M =
[[-15, -54, 23, -27, -22, -21, -16, -7, -9, -23],
[-10, -8, 6, -1, -14, 15, -13, -7, -5, 1],
[10, -17, -14, -19, 0, 4, 17, 2, 21, 14],
[-60, -3, -1, -21, 28, 30, 4, -14, 31, -37],
[-11, 11, 13, -26, -3, -17, 10, 4, -4, -11],
[11, -7, 17, 4, 20, -28, 18, 11, 4, 30]]
The top-left entry -> -15
Give the smallest entry in the last row.
-28
The entry in the bottom-left corner is 11
The bottom entry of the column that holds the largest entry is 4
Give the entry directly below the largest entry.
-4
Give the largest entry in the last column.
30
Give the top entry of the column that holds the largest entry.
-9
The entry directly above the smallest entry: 10
Give the entry just left of -27.
23
The top-right entry: -23
Give the maximum.
31
Give the 2nd entry on the main diagonal.
-8
Give the entry directly above the largest entry.
21
Give the second entry on the diagonal from the top-right corner.
-5
The entry directly below 14 is -37
The smallest entry in the first column -> -60
The entry directly below -26: 4
The fourth entry from the end, reading row by row -> 18
The 3rd entry from the end, reading row by row -> 11
Give the 2nd entry, reading row by row.
-54
Give the entry directly below the smallest entry.
-11
The 3rd entry on the diagonal from the top-right corner -> 2
Give the entry just left of -8.
-10
The entry just right of the smallest entry -> -3
The entry just left of the largest entry: -14
Give the 4th entry in reading order.
-27
Give the entry just right of -8.
6

W =
-14.775,3.180,10.046,-5.072,-6.396,2.799,1.285,-9.681,-10.613,10.411,-11.453,-0.116
-9.012,8.329,1.981,5.311,-13.964,17.276,-1.915,-11.997,-13.057,17.488,12.775,-12.878
-19.876,24.746,-5.588,-26.621,-21.189,-10.292,2.789,-2.862,-0.203,-11.226,-10.795,-6.567
-17.556,8.541,1.371,-0.745,-7.707,11.970,-11.561,-21.274,-15.062,25.999,5.855,-14.117
-6.949,19.703,7.978,-13.543,-15.982,3.858,11.774,4.972,-0.202,-14.192,-5.692,-0.974
-6.588,17.143,6.161,-13.837,-17.501,2.904,12.527,4.328,-2.149,-13.641,-0.595,-3.149
-21.204,-6.920,2.947,-3.853,-6.345,-2.933,-5.846,-19.399,-18.226,23.429,-8.618,-4.623
-20.519,12.792,13.650,-11.468,-5.527,2.292,0.495,-11.221,-8.595,11.980,-17.713,1.556
-5.367,20.394,1.627,0.639,-29.893,14.557,17.681,5.594,-4.871,-2.813,9.516,-6.084
-15.277,24.530,6.538,-4.705,-17.511,13.803,3.565,-6.566,-5.256,9.967,-3.324,-5.517
Indices start at 1.
The entry in row 1 and column 1 -> -14.775
The entry in row 2 and column 1 -> -9.012
The entry in row 3 and column 1: -19.876
Read off the entry at row 1, column 3.
Answer: 10.046
The entry directly below the largest entry: -14.192
Read off the entry directly below -5.588.
Answer: 1.371
Read off the entry in the bottom-right corner.
Answer: -5.517
The entry directly below -13.641 -> 23.429
Read off the entry directly above the largest entry.
Answer: -11.226
The entry just left of the largest entry -> -15.062
The entry in the bottom-left corner -> -15.277
Read off the entry directly above -6.084.
Answer: 1.556
Read off the entry at row 1, column 2.
Answer: 3.180
The entry directly below 5.311: -26.621
The entry just right of 8.329 is 1.981
Read off the largest entry.
Answer: 25.999
The bottom entry of the column that holds the largest entry is 9.967
Read off the bottom entry of the column that holds the smallest entry.
Answer: -17.511
The entry directly above 2.789: -1.915
Read off the entry at row 3, column 2.
Answer: 24.746
Read off the entry directly above -10.795.
Answer: 12.775
Read off the top-right entry.
Answer: -0.116
Read off the entry just right of the smallest entry.
Answer: 14.557
The entry just left of -10.292: -21.189
Read off the entry just right of -21.189.
Answer: -10.292
Read off the entry just left of -2.862.
Answer: 2.789
The entry just right of -5.367 -> 20.394
The entry just left of -4.705 -> 6.538
Read off the entry just right of the largest entry.
Answer: 5.855
The entry just right of -17.511 -> 13.803

Questions about the array below.
1) Report the top entry of the column that holds the smallest entry.
2) Report the smallest entry in the last row.
3) Report the smallest entry in the last column.
4) Report the bottom-left entry.
5) Report the entry just right of 11.
6) Report the entry in the top-right corner.
7) Report the entry in the top-left corner.
8) Report the entry just right of the centre entry.
[[18, 20, 10, 3, -2, -66, 60],
[-5, -22, 24, -8, -33, 3, 25],
[11, -18, -19, -46, -6, 19, -1]]
1) -66
2) -46
3) -1
4) 11
5) -18
6) 60
7) 18
8) -33
